Each row below holds a small network's activations on one input, seen along a few directions.
In each table, some parts of the input vary, and every possible input appears once, in random order.
Descriptions start from the smaller parts, as in this example, which fits no table here: one of 8 places around a ring, together with either a single point or one of 11 places around a ring or (one of 3 separate values, together with one of 6 places along a line).
Shared parts are said once, and a part with two or three values counts as separate values.
In the rows, 128 means zero.

Other details of the inputs shift rows strongly along three fixed directions, in all tables alike. That doesn't count.

Table:
x1: [129 159 150 100 169  90 131  75 146 125 124  95 114 153]
x2: [116  72 160 108 185  33 120 176  79 149 159 138 126 127]
x3: [ 69  74 110 133  93 161  83 161  94 145 127 181 153 133]
x4: [ 60  68 120 131  96 164  84 167  93 143 127 175 151 135]
x5: [119 177  70 135  76 181  92  58 160 114 106 121 136 152]
x6: [232 165 159 160  94 181 191 211 142 131 124 131 101  70]
x7: [108  98 174 130 195  56 131 181  81 120 174 119 106 145]
x8: [118 179  64 107  90 176 106  50 151 124 111 124 127 132]
x9: [235 167 139 157  95 132 176 190 135 135 110 157 145  72]
x10: [115 157 154 127 167  79 135  76 151 129 111  99 150 143]
x11: [ 88  63 100 121  88 152  69 140 106 142 143 192 135 124]
x12: [224 164 134 148 112 154 186 207 162 120 112 139 130  44]
x13: [124 160 147 119 156  97 143  75 125 141 122  70 107 155]
x14: [101  88 171 137 203  65 123 192  85 122 183 121 116 134]
x15: [122 145 159 128 151  85 133  70 149 133 120  78 128 136]
x16: [236 176 137 152  99 151 178 195 130 135 126 152 137  82]
x17: [104 148  88 134  73 207 142  33 192  94 106 144 157 179]
x18: [ 58  68 128 132  90 176  82 168 103 135 135 182 150 132]
x19: [121 168 132 129 166  86 133  87 135 121 118  82 113 163]
x20: [120 129  79 126  81 215 129  25 204  90  97 145 142 170]
x21: [115  69 172 105 187  37 125 185  84 146 153 132 122 129]
x22: [ 68  84 110 134  92 195  88 166  98 144 136 173 140 143]
x23: [120 158 143 130 157  74 127  81 154 112 110  94 125 152]
x24: [ 99  82 167 104 216  63 136 185  67 131 183 118 112 111]
x25: [134 126 122  99 173  98 176  63 144  78 131  91 137 159]
x26: [124 172 137 117 162  84 140  77 121 138 113  94 135 158]
x27: [139 150 143 124 140  68 128  57 121 136 122  92 126 136]
x28: [121 171 113 100 171  84 141  75 121 132 122  87 113 137]
x29: [130 149 150 105 157  71 126  73 157 124 110 102 127 144]
x30: [ 68  71 102 142  93 167  72 167 112 127 129 163 135 139]
x31: [ 65  36 116 125 102 173  63 181 119 138 153 186 144 118]
x32: [223 172 138 139 117 171 187 207 139 116 117 137 106  62]
x33: [104 154 103 132  78 177 106  49 165 138  81 105 129 145]
x34: [227 174 125 141 121 167 193 210 134 129 112 131 107  61]
x35: [238 135 123 179  93 191 207 198 180  80 128 158 135  99]
x36: [121 162 113 101 158  68 139  78 133 132 110  94 130 130]
x37: [138 160 137 116 149  83 132  60 114 138 137  82 116 149]
x38: [ 82  80  92 139  86 151  67 144 108 124 142 170 140 134]
x39: [142 159 125 102 156  79 123  62 131 135 133 106 120 148]
x40: [226 170 136 140 104 155 187 208 154 116 104 143 121  52]
x41: [117 169 154 126 172  97 138  78 143 129 126  92 138 155]
x42: [117 173 155 119 162  96 140  76 133 126 118  97 128 160]
x43: [ 97  69 194 124 192  65 135 192  65 146 197 110 107 127]
x44: [ 76  62 116 137  88 164  83 159  88 150 137 159 130 124]
x45: [ 79  74 102 139  80 198  86 156  88 151 146 156 118 130]
x46: [110  89 152 131 178  39 119 175  82 132 153 124 127 135]
x47: [213 168 124 137 107 147 184 196 146 126  98 131 125  61]
x48: [108 130  92 137  67 215 148  29 194  98 109 123 133 170]
x49: [ 67  53 107 126 101 205  65 178 114 138 163 183 130 127]
x50: [109 158  84 116  88 195  96  56 171 134  89 122 126 156]
x51: [ 86  68  95 121  98 181  75 169  99 148 149 175 126 132]
x52: [123 150 164 121 144  82 137  72 140 129 114  80 121 142]
x53: [233 170 118 136  99 129 180 188 140 127 118 144 129  56]
x54: [102 154  89 153  87 178  92  63 192 112  93 124 145 140]
x55: [117  96 150 130 189  52 130 188  67 133 169 119 112 139]
Each input here is: one of 5 separate values, together with either a single point or (one of 2 separate values, together with one of 5 places along a line).
- Changing only the choice among 5 separate values turns x52 into x23. The same change can be made to x37. Which row results? => x5
- Changing only the choice among 5 separate values turns x4 into x30. The same change can be made to x26. Which row results? => x55
- List by row number the other rows that have the choice among 5 separate values in common with x47. => x8, x12, x24, x25, x28, x32, x34, x36, x40, x53
- Change only the choice among 5 separate values in x41. List by row number the other rows that result. => x14, x24, x43, x49

Table:
x56: [102 163  99 117 133 126 106  94 128 134 113 106 114 133]
x57: [ 51  95 119 125 104 167  65 129  85 160 145 142 122 158]
x58: [176 173  93 133 101 158 141 129 170 108 102 140 136 104]
x59: [113  79 177 111 200  97 176 181  89 110 186 118 109 141]
x60: [176 142 136 159 102 155 145 158 152 128 109 132 136 100]
x61: [124 101 130 116 162  82 129 187  81 125 153 136 120 109]
x62: [126  99 182 133 158  79 123 179  94 146 156 124 114 111]
x63: [180 131 143 149  93 148 147 153 155 129 109 134 131  94]
x64: [133 142 117 143 105 171 105 165 117 152 128 135 116 112]
x65: [111 110 179 139 173  72 122 185  99 135 149 118 120 123]
x66: [132  93 146 112 156  70 139 174  59 140 162 136 121 123]
x67: [185 165 119 140  95 159 152 165 113 150 120 131 113  96]
x68: [113 125 124 116 143 159 148  72 149 105 146  98 105 158]
x69: [119 120 163 126 181  77 121 192  89 144 150 111 108 120]
x70: [175 137 143 146 124 181 195 144 135 101 150 118 112 136]
x71: [191 132 115 150 105 157 146 169 153 117 121 164 140  99]
x72: [ 99 136 123 122 152 160 148  89 154  91 138 100 109 164]
x73: [177 151 114 128 105 149 140 159 124 147 121 127 109  81]
x74: [123 140  99 102 122 115 115  71 129 129 117 111 122 128]
x75: [176 142 133 144 136 179 186 159 143 100 151 118 108 121]
x76: [125 126 117 115 128 112 115  70 156 119 116 128 135 146]
x77: [ 70  60 115 126  96 140  89 116 127 127 140 161 144 151]
x78: [134 157 115 110 136  95 133  60 137 121 122 114 137 153]
x79: [118 159 143 132 155  82 128  69 163 116  98  88 132 152]
x80: [126 179 119 102 151  98 137  75 131 141 102  93 121 127]
x81: [ 45  92 110 149  50 224  52 121 117 143 126 166 141 154]
x82: [135 155 133 113 157  84 143  64 161 118 104 116 145 148]
x83: [109 176 135 109 152 112 120  75 138 148 103  87 125 143]
x84: [130  93 139 113 169  70 130 177  81 127 172 143 129 116]
x85: [ 53  66 109 137 107 147  86 129 133 113 132 163 152 155]
x86: [ 59  72  94 102 110 154  79 125 105 127 146 173 148 142]
x87: [168 125 134 147 103 146 161 160 160 121 107 152 152 104]
x88: [110 101 186 128 171  80 131 184  94 144 145 126 130 114]
x89: [122 178 148 134 157  87 121  69 143 138 112  80 126 148]
x90: [178 130 124 157 101 145 154 163 154 119 120 148 144 106]
x91: [132 167 113  99 152  88 144  69 136 126 103  99 133 128]
x92: [ 62  94  89 127  68 220  52 128 119 154 128 157 119 128]
x93: [126  77 167 138 148  68 148 165  98 127 159 142 140 142]
x94: [115 146 146 135 131  98 127  59 142 129 107  99 140 167]
x95: [188 137 115 148 105 156 147 179 165 108 111 161 141  97]
x96: [140 152 139 123 151  79 141  60 148 119 116 112 141 166]
x97: [127 138 103 101 124 113 115  69 144 122 125 125 131 138]
x98: [ 50  71 123 126 106 153  81 120 122 135 122 155 150 147]
x99: [181 160 105 144  97 174 139 184 119 145 121 138 113  77]
x100: [175 174  82 134  87 174 136 119 146 125 100 133 129 100]
- Changing only one part turns x64 into x69. The same change can be made to x75. Which row results? => x72
- Changing only one part turns x73 into x56. The same change can be made to x74. Which row results? => x61
- Describe the family of inputs behind these rows. => one of 5 separate values, together with either a single point or one of 8 places around a ring
- List by row number the other rows that have the choice among 5 separate values in common with x87. => x59, x80, x82, x83, x86, x88, x91, x98
- List by row number the other rows that have the choice among 5 separate values in common with x57. => x66, x67, x70, x78, x81, x93, x94, x96
- Change only the place on the ring of 8 in x89. List by row number the other rows that result. => x60, x64, x71, x84, x90, x99, x100
